Here are a small network's activations along a few directions, averaged over the inputs that share one value of a field.
Related values have similar rows: they may be neighbours, one step apart, or belong to one group.
In the rows, zero is written as 500.
Random noise pushes rows far along 2 fixed directions. That doesn't count. These rows show it; they differ only by the noise:
[745 587 588 669 589 509 503 372 417 538 443 699 634 356]
[526 590 550 567 506 437 411 340 417 579 424 616 547 472]
[406 495 352 606 561 414 575 478 371 438 444 419 346 518]
[397 439 249 656 615 420 694 567 344 346 461 328 253 512]


Field BOBUT:
rakip: [444 518 439 475 645 654 517 503 450 384 492 425 495 520]
goke: [344 453 448 504 413 297 371 331 451 570 465 438 445 557]
ganep: [296 502 440 461 339 532 636 656 565 445 476 535 422 649]
pubiv: [584 438 624 412 405 592 406 651 582 634 475 477 650 431]
razod: [199 536 485 274 410 567 318 563 643 615 529 312 432 708]
rizom: [489 467 450 425 571 648 471 557 587 500 558 367 442 545]
lovar: [711 522 509 699 608 454 595 403 449 454 491 590 597 296]
miba: [584 413 618 437 410 420 471 487 535 514 589 650 567 505]
zubof: [388 392 489 334 451 559 468 681 616 558 464 323 413 572]
kofo: [165 389 496 304 327 244 402 406 545 561 585 396 332 591]
ketet: [726 479 504 543 443 559 675 637 540 370 549 642 505 487]
vuf: [218 259 111 556 520 288 748 660 408 307 598  86 121 554]
sova: [472 541 520 435 560 670 367 469 534 481 525 437 592 503]
sivez: [533 758 772 455 431 486 269 206 464 713 407 774 736 487]
kana: [401 410 417 419 532 572 606 732 640 442 497 249 436 598]
nesaz: [408 408 413 460 412 423 663 661 502 334 619 392 296 597]
bepel: [310 568 413 518 463 370 434 400 397 546 448 432 339 582]
dat: [479 435 151 649 770 567 818 736 348 192 487 321 277 511]
The values of BOBUT form a line.
Going along BOBUT from pubiv by way of its neighbour zubof, in what order are razod, rizom, kofo, sova, sivez, kana met? -> kana, razod, rizom, sova, sivez, kofo
Which values are neighbours of lovar? Give them in the order they are listed. -> goke, bepel
Which values are neighbours of nesaz? Give them in the order they are listed. -> miba, ketet
What is the length, in steps, of the shortest route from ganep to dat? -> 10

Field SUTIP:
bupu: [301 482 440 540 375 343 600 458 405 459 461 505 336 570]
mekes: [375 434 291 624 522 314 616 471 387 425 461 351 280 502]
razig: [590 541 517 627 564 371 432 298 453 590 473 570 566 359]
sezi: [388 562 702 253 384 546 195 470 616 789 382 464 710 543]
lofus: [128 589 536 341 415 314 105 186 459 734 443 407 396 645]
vub: [752 584 679 646 465 404 467 291 469 637 423 826 715 363]
zuv: [400 315 297 474 460 347 755 723 475 304 608 353 274 569]
goba: [274 692 519 355 434 550 334 407 491 548 419 510 489 717]
ziso: [701 379 579 496 513 498 657 586 589 415 640 593 542 386]
mame: [501 531 415 550 679 646 555 487 407 389 528 468 508 436]
nitu: [746 554 741 424 469 665 341 530 634 696 439 570 794 399]
lisud: [679 674 588 582 595 706 604 595 544 491 404 725 576 501]
datol: [525 365 442 447 456 591 559 664 629 428 587 388 426 567]
robu: [964 369 697 638 619 641 647 600 621 431 676 707 712 271]
rito: [601 625 501 532 619 652 505 447 431 460 533 586 633 481]
rov: [504 531 419 563 640 526 476 434 408 449 508 377 448 412]
roguk: [590 315 171 721 574 423 982 831 351  82 522 311 181 481]
patil: [736 362 439 623 594 727 683 776 587 385 588 438 577 377]
The values of SUTIP form a line.
Going along SUTIP from lisud by way of its neighbour goba, in what order are mekes, sezi, lofus, zuv, robu, rito met? -> rito, lofus, mekes, zuv, robu, sezi
What is the length, in steps, of the shortest route from patil to mame? -> 12
Which values are neighbours of bupu? Give them in the order they are listed. -> vub, roguk
